Each row below holds a small network's activations on one record, seen along a few directions.
Here are examples, each followed by its value of one field, J.
The largest differences between rows may come from other fields.
Strong random noise was added to every row along 2 fixed directions; ignore it. To show where, here is one row again and again, with new noise each time:
[26, 226, -421, -83, -128, 141, -70, 270, 159, -269, 128, -394, 454, -156, -83]
[-13, 0, -221, 76, -124, -124, -170, 78, 76, 166, 110, 24, 214, -23, -162]
[-43, -91, -72, 218, -182, -360, -258, -60, 38, 510, 166, 293, 78, 27, -265]
[-54, -512, -2, 172, 87, -283, -230, -151, -96, 576, -142, 621, -194, 288, -103]

[-185, 259, -141, 272, -439, -42, -313, 62, 288, 105, 498, -289, 229, -430, -394]  j1
[-200, 79, -152, 367, 38, -164, -31, -12, 113, 156, 96, 368, -83, 232, -133]  j7
[-253, -386, 276, 254, -261, -146, -273, -389, -252, 570, -76, 404, -227, 152, -140]  j6
[-340, -475, -159, 22, 45, 672, -175, 32, 167, -65, -40, -192, 32, -73, -67]  j11
[323, 224, 291, -223, -114, -137, 454, -510, 27, 209, 120, -223, 17, 149, 162]  j10
[151, 125, -479, -457, -258, 541, 157, -191, 149, -143, 306, -478, 523, -378, 92]  j4
[21, 136, -123, -270, 208, 275, 224, 138, -186, -446, -228, -21, -74, 33, 123]  j8
[20, 299, -168, 16, 179, -275, -168, 623, -143, -323, -236, -88, -103, -180, 3]  j15
[316, 613, 116, 109, -371, -314, 141, -65, 34, 157, 384, -476, 169, -237, -124]  j10
[-46, 16, -26, 112, -4, 84, -205, 277, 72, 41, 26, -30, -4, -94, -126]  j3
[77, -7, -629, -332, -143, 567, 60, -80, 104, -357, 131, -535, 530, -362, 147]  j4
[82, 90, 180, -47, -268, -293, 60, -149, 126, 538, 248, 197, 213, -33, -247]  j5
[-69, -3, 176, 40, -175, -173, -91, -188, -137, 305, 513, 12, 131, 26, -391]  j14
[40, 354, 151, -209, -76, 107, 150, -52, -16, -180, 89, -48, 172, -202, -13]  j8
[-100, 411, 151, -89, -301, -55, 108, -65, 192, 121, 290, -212, 202, -350, -362]  j9
[-171, -655, 133, 102, 90, 375, -297, -168, -9, 398, -96, 277, -192, 319, -172]  j1
[53, -601, 163, 28, 13, 59, 168, -282, -170, 67, -199, 260, -259, 386, 172]  j12
[-153, -46, 223, 137, -44, -119, -402, 13, -173, 313, 315, 50, 106, 25, -300]  j14
[86, 487, -429, 213, 463, 237, -245, 873, -182, -707, -432, 120, -112, 227, 329]  j2
[-213, 440, 95, 262, -419, -470, -225, 118, -120, 520, 164, 59, -73, -351, -592]  j13
[174, -57, 23, -7, -174, 133, 129, 94, -18, -351, 71, -390, 191, -65, 98]  j12
[-231, -167, 72, 443, 89, -290, -96, -92, 20, 482, 48, 656, -304, 253, -157]  j7
[-336, -470, -146, 4, 151, 342, 97, -247, 168, 133, 37, 46, -110, 109, 70]  j11
[145, 279, -188, -93, -66, -47, 88, 283, 34, -56, -4, -217, 340, -171, -156]  j5
[79, 335, -263, 252, 340, 242, 29, 591, -175, -646, -123, 76, 154, -139, 330]  j2
[-12, -116, 77, -311, 95, -26, 219, -243, -165, 121, -339, 268, -182, 15, -62]  j13
[-122, 88, 149, -138, -188, -82, 65, -355, -32, 246, 154, -113, 26, 55, 38]  j6
[-11, 617, -160, -77, -267, -126, -406, 380, 183, -116, 162, -308, 371, -284, -180]  j9
[219, 175, -385, -357, 55, 301, 202, 17, 119, -359, -11, -322, 254, 80, -101]  j3
[-88, 521, -90, 153, -126, -607, -469, 446, -77, 111, -61, 30, 27, -175, -213]  j15

Here are new rows. What is J for each?
[-213, 41, -202, 25, 123, 47, 36, 395, -95, -394, -249, -182, 208, -104, 166]  j15
[-225, -161, -176, 228, 183, 85, -1, -15, 71, 28, -113, 378, -150, 384, 46]  j7
[131, -363, -121, -46, -31, 79, -121, -420, -135, 577, 23, 312, -11, -47, -134]  j4
[-179, 386, -145, -127, -339, -60, 154, 48, -108, 37, -2, -140, -2, -176, -306]  j13
[138, 919, -252, 397, -41, -200, -92, 531, -44, -349, 166, -8, 151, -148, -167]  j2
[-19, 103, -133, 226, 91, -374, -476, 645, -41, 290, -157, 231, 3, -1, -47]  j5
[-196, 214, -88, -39, -290, -161, 108, 56, -224, 156, -96, 101, -205, -133, -223]  j13
[119, 907, 109, 242, -882, -401, 171, -441, 322, 232, 725, -615, 517, -466, -312]  j10
[-103, 713, -480, 192, -220, 74, 54, 512, 228, -559, 298, -503, 388, -345, -68]  j7
[446, 268, 218, -190, -123, -96, 531, -344, -40, -16, 54, -288, -9, 3, 137]  j10
[182, -446, 192, -174, 2, 83, 353, -226, -145, 16, -37, 155, -234, 313, 185]  j12
[190, -328, -314, -203, 80, 288, 7, -234, -157, 192, -82, 84, 58, -117, 55]  j4
[-188, 206, 8, 67, -531, 54, -22, -108, -10, -43, 288, -419, 349, -320, -156]  j6
[-281, -275, 37, 291, -2, 33, -247, -60, 139, 433, 177, 143, -113, -123, -191]  j11
[4, -284, -148, 8, -291, -148, -243, -444, -23, 782, 287, 417, -5, -149, -74]  j4
